These are the activations of a small network on made-up records, seen along a few directions, one row for each record.
Each row is followed by the record's values for the fields W, M, E, F, L, G, B, C.
Not every record has every field; a missing one is left out.
Other fields move the rows too, some of them a lot.
Random noise pushes rows far along 2 fixed directions. That doesn't count. These rows show it; they differ only by the noise:
[-121, 92, 83, -29, 19, 119, -153, 42, 29, 154, -29, -51, 78, 48, -31, 26, 44, 37, 96, -26, -11]
[-232, 298, -124, -146, 47, 219, -288, 200, 98, 134, -101, 39, 152, -46, -289, 52, 150, -82, 248, -39, -116]
[-201, 149, -79, -207, 82, 251, -173, 164, 35, 156, -211, -72, 132, 11, -148, -63, 130, -57, 192, -49, -199]
[-61, -126, 179, -76, 53, 136, 10, -33, -60, 185, -142, -200, 39, 135, 187, -115, -1, 92, -1, -34, -87]

[-221, 273, -161, -5, -225, 191, -197, -5, 53, 83, -60, 50, 88, 180, 17, 149, 135, 234, 281, -42, -115] -> W: w2 / F: f2
[461, -234, 298, 335, -231, -859, 97, -170, -23, -255, 478, 166, -525, 412, 760, 177, -367, 343, -599, -312, 208] -> W: w1 / M: m2 / E: e2 / F: f1 / L: l3 / G: g3 / B: b2 / C: c6
[-142, 18, 162, 355, 5, 337, -364, -346, 187, 153, 291, -44, 365, -240, -231, 210, 254, -120, 306, 507, 214] -> W: w3 / F: f4
[148, 225, -422, -80, 27, -52, -113, 280, 214, -315, -113, 256, -234, -118, -149, 60, 26, -247, 180, -24, -279] -> W: w1 / M: m1 / E: e1 / F: f2
[-90, 250, 13, -284, 131, 25, 148, 330, -14, 259, -64, 5, 102, -295, -437, -52, -142, -184, -109, -260, 76] -> W: w3 / F: f3
[-203, -50, -58, -123, -91, 70, -92, -129, -41, 24, -86, -176, 29, 490, 451, -71, 182, 396, 126, -97, -268] -> W: w1 / M: m2 / E: e2 / F: f1 / L: l3 / G: g2 / B: b3 / C: c13
[-189, 120, -357, -864, 406, 291, 331, 700, -66, 132, -658, 5, 60, -272, -623, -442, 21, -488, -106, -403, -384] -> W: w1 / M: m2 / E: e1 / F: f3
[66, 23, 135, 157, -174, -444, -33, -48, 38, -147, 356, 117, -198, 280, 229, 239, -42, 243, -173, -192, 202] -> W: w1 / M: m2 / E: e1 / F: f1 / L: l3 / G: g3 / B: b1 / C: c14
[-109, 2, -108, -92, 69, 412, -167, -99, 112, 70, -221, -132, 299, -88, -49, -114, 290, -125, 215, 268, -267] -> W: w3 / F: f4
[124, -162, -113, -300, 112, -98, 163, 108, 23, -162, -205, -34, -155, 150, 134, -147, 41, -47, -111, -124, -273] -> W: w1 / M: m1 / E: e1 / F: f1 / L: l3 / G: g2 / B: b3 / C: c13
[117, -22, -216, -382, 236, 140, 170, 344, -35, 41, -268, -20, -42, -180, -238, -199, -92, -373, -141, -143, -223] -> W: w1 / M: m1 / E: e2 / F: f2
[-250, 538, -38, 185, -293, -27, -332, -19, 114, 199, 308, 306, 177, -21, -334, 476, 72, 264, 187, -39, 282] -> W: w2 / F: f2
[218, -439, 51, 508, -18, 230, -219, -308, -9, -286, 169, -183, 102, -169, 165, -49, 189, -182, 287, 734, 55] -> W: w3 / F: f1 / L: l2 / G: g1 / B: b6 / C: c14
[255, -787, 350, 402, -57, -26, 84, -443, -238, -224, 84, -448, -114, 243, 745, -219, 117, 194, -9, 393, 67] -> W: w1 / M: m2 / E: e2 / F: f1 / L: l2 / G: g1 / B: b6 / C: c14
[98, -124, -124, -196, -30, -181, -8, 27, -58, -142, -72, 15, -233, 319, 351, -99, 70, 125, -57, -148, -307] -> W: w1 / M: m2 / E: e2 / F: f1 / L: l3 / G: g2 / B: b3 / C: c13
[17, -85, -78, -239, -153, -137, 188, -3, -101, -60, -314, -53, -221, 395, 506, -106, -11, 435, -81, -270, -404] -> W: w1 / M: m1 / E: e1 / F: f2
[183, -86, 14, -34, 120, -151, 3, 21, 2, -7, 99, 23, -110, 5, 71, -7, -89, -119, -194, -61, -4] -> W: w1 / M: m1 / E: e2 / F: f1 / L: l3 / G: g2 / B: b3 / C: c13
[12, 46, -54, -92, 132, -45, 47, 113, -103, 77, -25, 33, 37, -147, -267, -70, -99, -220, -227, -101, 133] -> W: w1 / M: m2 / E: e2 / F: f4
[78, 23, -218, -12, -121, -72, -13, 122, 92, -257, -110, 59, -262, 185, 294, -33, 4, 114, 105, -79, -298] -> W: w1 / M: m2 / E: e1 / F: f2
[-47, -468, 351, 381, -246, -41, 87, -473, -190, -85, 111, -288, -35, 293, 515, 71, 195, 406, 150, 348, 101] -> W: w3 / F: f1 / L: l2 / G: g1 / B: b6 / C: c14
[-91, 131, 289, 155, -336, -224, -41, -336, -48, 297, 153, 3, 37, 281, 256, 258, -100, 521, -169, -137, 213] -> W: w2 / F: f4
[-121, -18, -104, 343, -312, -157, -301, -133, 44, -447, 92, 110, -187, 240, 299, 96, 348, 275, 330, 200, -80] -> W: w3 / F: f1 / L: l2 / G: g1 / B: b6 / C: c14
[11, 544, -87, -71, 37, -375, -14, 331, 131, -21, 213, 436, -138, -290, -496, 230, -246, -88, -194, -380, 234] -> W: w1 / M: m2 / E: e1 / F: f3
[-147, -248, 517, 226, -35, 310, 99, -592, -89, 486, 143, -399, 415, -1, 122, 39, -33, 199, 13, 389, 356] -> W: w3 / F: f4
[-203, 180, 220, 447, -118, 270, -312, -409, 180, 163, 416, -36, 372, -165, -266, 331, 209, 9, 346, 538, 466] -> W: w3 / F: f4
[-270, 80, 20, 213, -230, -135, -109, -236, 32, -196, 96, 104, -4, 311, 203, 161, 127, 367, 181, 125, 24] -> W: w3 / F: f1 / L: l3 / G: g1 / B: b6 / C: c14
[-127, 337, -171, -355, 195, 14, 56, 339, -2, 153, -144, 109, 46, -172, -441, -16, -103, -145, -29, -326, -91] -> W: w1 / M: m2 / E: e2 / F: f3
[-205, 286, -443, -432, 315, 547, -267, 247, 85, 134, -460, -64, 398, -302, -554, -210, 328, -496, 204, 104, -485] -> W: w3 / F: f4
[198, -530, 254, -73, 127, -28, 472, -79, -212, -26, -235, -385, -187, 234, 569, -320, -138, 108, -278, -119, -89] -> W: w1 / M: m2 / E: e1 / F: f2
[138, 238, 266, 425, 9, -206, -22, -49, 51, -25, 436, 191, 17, -265, -144, 204, -232, -43, -288, 21, 585] -> W: w3 / F: f3
[106, -199, -90, 459, -192, -42, -311, -165, 89, -399, 156, 26, -124, 83, 253, 86, 242, 28, 324, 326, -54] -> W: w2 / F: f1 / L: l2 / G: g1 / B: b6 / C: c14
[281, -263, -185, -372, 220, -85, 255, 105, -76, -70, -267, -137, -224, 120, 381, -366, -124, -214, -276, -241, -396] -> W: w1 / M: m1 / E: e2 / F: f1 / L: l1 / G: g3 / B: b2 / C: c6
[189, -75, 10, -129, 169, -105, 202, 152, 16, 16, -87, 32, -29, -216, -157, -112, -192, -270, -273, -118, 40] -> W: w1 / M: m1 / E: e1 / F: f4
[-334, -39, -94, -433, -3, 431, 106, -39, -121, 279, -554, -364, 203, 320, 244, -291, 221, 269, 184, -129, -473] -> W: w2 / F: f4
[281, 155, 20, -37, 112, -276, 106, 232, 37, -15, 168, 268, -184, -312, -292, 88, -332, -237, -287, -218, 190] -> W: w1 / M: m1 / E: e2 / F: f3
[193, -232, 162, -305, 178, 16, 468, 10, -112, 181, -232, -226, -61, -53, 140, -262, -300, -13, -266, -170, -88] -> W: w1 / M: m1 / E: e2 / F: f3
[-16, -419, 516, 150, -65, -67, 342, -479, -181, 216, -64, -306, 87, 223, 463, -145, -126, 312, -297, 122, 159] -> W: w3 / F: f4
[71, -48, -153, -352, 343, 2, 236, 422, -154, 2, -313, -102, -46, -199, -148, -339, -171, -301, -258, -320, -264] -> W: w1 / M: m2 / E: e2 / F: f3

Here are new rows. What are their fields?
[-174, 309, 204, -252, -28, -209, 243, 127, -92, 230, -18, 169, 7, -43, -180, 56, -194, 218, -259, -419, 191] -> W: w3 / F: f3
[-12, -1, 111, 259, -195, 15, -30, -221, -3, 62, 128, -7, -27, 110, 189, 145, -35, 231, 88, 77, 124] -> W: w2 / F: f2
[-22, -382, 799, 15, -107, -88, 499, -549, -230, 544, -37, -426, 88, 287, 549, -117, -262, 512, -434, -32, 344] -> W: w3 / F: f4
[292, 32, 52, 32, 66, -406, 133, 71, 42, -93, 173, 259, -184, -209, -205, 81, -277, -193, -333, -97, 218] -> W: w1 / M: m1 / E: e1 / F: f4
[-135, 227, -389, 261, -249, -84, -499, 30, 113, -511, 65, 228, -128, 65, -57, 156, 429, 7, 469, 265, -136] -> W: w3 / F: f1 / L: l2 / G: g1 / B: b6 / C: c14
[-114, -399, 125, -214, -21, 403, 320, -253, -253, 291, -454, -483, 97, 292, 505, -339, 40, 308, 60, 21, -342] -> W: w2 / F: f2
[-634, 457, -376, -880, 55, 499, 52, 476, -29, 401, -777, -75, 328, 122, -303, -270, 239, 184, 220, -500, -634] -> W: w2 / F: f3
[-403, 694, -450, -486, 199, 127, -152, 558, 104, 126, -223, 189, 219, -275, -748, 13, 99, -204, 152, -396, -210] -> W: w1 / M: m2 / E: e1 / F: f3
[-191, 849, -615, 13, -167, -20, -621, 390, 437, -319, 182, 562, 22, -225, -685, 460, 246, -171, 579, -5, -78] -> W: w1 / M: m1 / E: e1 / F: f2
[199, 57, 246, 160, -27, -377, 61, -52, 149, 30, 286, 117, -120, -80, 17, 126, -309, -9, -272, -85, 307] -> W: w1 / M: m1 / E: e1 / F: f4
[352, -264, 378, 189, 268, -20, 331, -41, -102, 121, 180, -76, -2, -394, -61, -169, -401, -314, -461, 43, 415] -> W: w3 / F: f3
[-2, 296, -592, -299, 164, 39, -150, 594, 145, -297, -199, 267, -120, -207, -463, -39, 107, -468, 172, -165, -355] -> W: w1 / M: m2 / E: e1 / F: f2
[-99, -185, -4, -253, -101, 87, 201, -45, -207, 84, -356, -257, -97, 453, 561, -194, 27, 438, -15, -219, -388] -> W: w1 / M: m2 / E: e2 / F: f2
[121, 215, -283, -335, 297, -21, 210, 380, -21, 12, -145, 200, -44, -408, -565, -113, -241, -463, -182, -212, -4] -> W: w1 / M: m1 / E: e2 / F: f3
[-321, 501, -414, -95, -209, 263, -373, 187, 158, -4, -114, 198, 125, 91, -245, 211, 263, 100, 447, -63, -247] -> W: w2 / F: f2
[-386, 530, -341, -190, -118, 230, -315, 212, 198, 78, -237, 156, 182, -2, -422, 155, 191, 38, 413, -122, -255] -> W: w2 / F: f4
[185, -129, 369, 125, -47, -329, 373, -147, -123, 103, 254, 12, -190, 67, 196, 72, -409, 221, -425, -189, 418] -> W: w1 / M: m2 / E: e2 / F: f3
[78, -81, 323, -43, 82, -241, 426, -89, -124, 153, 6, -81, -177, 96, 241, -59, -337, 277, -391, -266, 148] -> W: w1 / M: m2 / E: e1 / F: f3
[-337, -262, -90, -429, 214, 778, 37, -247, -136, 397, -636, -616, 529, 14, 31, -421, 406, -74, 371, 386, -543] -> W: w3 / F: f4
